Each row below holds a small network's activations on one input, seen along a few directions.
In each table, some parts of the input vary, and every possible input appears once, in random order.
Descriptions start from the smaller parts, as in this example, which fits no table here: one of 2 separate values, together with either a single point or one of 11 places around a ring or (one of 6 places along a line, together with one of 8 places around a ring).
Shared parts are said once, and a part with two or three values counts as separate values.
In the rows, 128 means zero.

Other details of the inputs shift rows strongly along two fixed directions, in all tables alike. That doesn't count.

Table:
R1: [128 135 143 105 116 123 132 131 132 147 124 134 111 125]
R2: [101 112 123 118 140 125 139 122 115 133 126 128 145 163]
R3: [140 150 172 128 115 143 145 116 120 135 137 130 105 106]
R4: [ 89 111  94 125 147 123 139 117 101 126 124 125 174 194]
R5: [116 137 117 109 142 110 137 126 113 144 125 137 158 154]
R6: [107 116 118 124 138 125 132 126 114 134 123 124 153 166]
R7: [132 141 141 119 122 133 130 133 141 140 119 136 122 110]
R8: [175 165 165 128 111 143 111 152 168 141 126 151  91  55]
R9: [123 121 128 118 131 118 127 124 123 122 133 123 123 130]
R10: [142 151 155 136 113 142 144 113 124 125 129 123 112  92]
R11: [117 138 145 108 136 125 132 120 128 130 125 139 132 119]
R12: [129 144 113 120 132 116 129 134 125 139 130 143 140 136]
R13: [110 135 101 117 132 116 138 132 115 142 124 132 155 163]
R14: [162 151 183 124 113 141 106 143 163 134 139 148  64  60]
R15: [ 89 116 135 102 139 118 144 113 104 143 124 137 147 168]
R16: [163 146 165 131 120 139 111 142 161 133 139 144  81  75]
R17: [104 126 114 106 134 114 147 126 114 145 124 129 149 160]
R18: [126 147 145 118 118 129 155 109 106 139 136 124 132 125]
R19: [165 142 144 132 116 131 113 146 154 129 137 132  86  80]
R20: [154  42  68 221 127 142  83 124 138  32 137  56 111 118]
R21: [121 142 131 117 128 129 133 133 131 144 116 136 145 130]
R22: [122 137 112 125 136 125 133 128 125 128 124 141 154 134]
R23: [149 148 138 123 114 129 121 149 144 150 126 134 108 107]
R24: [105 116 115 120 151 118 135 117 110 129 128 132 165 169]
R25: [ 90 121  90 122 143 120 144 119 106 129 117 128 182 178]
R26: [155  22  67 234 111 148  76 123 139  28 131  40  93 123]
R27: [143 144 135 126 129 133 121 138 142 135 133 148 118 117]
Each input here is: one of 3 separate values, together with either a single point or (one of 2 separate values, together with one of 4 places along a line).
Question: Changing only the choice among 3 separate values turns R20 into R19. The same change can be made to R10. Which row results?
Answer: R18
Question: Change only the choice among 2 separate values in R25. List by row number the other rows that result.
Answer: R22
Question: List by row number the other rows that have the choice among 3 separate values in common with R4.
Answer: R2, R3, R6, R14, R15, R16, R24, R27
Question: Change only the place on the line of 4 in R23. List by row number the other rows that result.
Answer: R1, R13, R17

Table:
R28: [157 133 114 168 113 146 128 129 130 107 133 113 115 106]
R29: [122 155 137  92 127 110 136 145 131 167 126 155 132 134]
R30: [143 151 148 126 125 134 129 122 128 128 131 138 126  97]
R31: [124 124 137 110 141 117 114 143 141 138 128 145 114 135]
R32: [110 141 152 113 126 131 157 112 109 147 125 126 135 143]
R33: [172 141 187 132 103 146 113 130 165 120 133 132  51  40]
R34: [120 159 120 121 140 124 146 115 115 131 131 139 166 130]
R35: [111 144  75 115 143 118 122 152 133 151 106 149 190 155]
R36: [179  66  97 231  96 157  87 127 140  48 140  61  81  95]
R37: [141 171 183  98 124 134 151 127 135 158 129 154 113  88]
R38: [ 92 108 130  98 154 118 123 135 132 141 129 153 143 169]
R39: [ 82  50  54 152 159 104 119 110  93  91 130  88 178 218]
R40: [123 146 115  99 125 113 138 136 125 157 122 142 141 152]
R41: [117 103 143 139 117 139 129 109 116 108 129  98 108 130]
Question: Describe the family of inputs behind these rows.
Answer: either a single point or one of 5 places along a line or (one of 2 separate values, together with one of 4 places along a line)
Question: Change only the choice among 2 separate values in R36. List by row number the other rows that result.
Answer: R30
Question: Change only the choice among 2 separate values in R28. List by row number the other rows that result.
Answer: R34
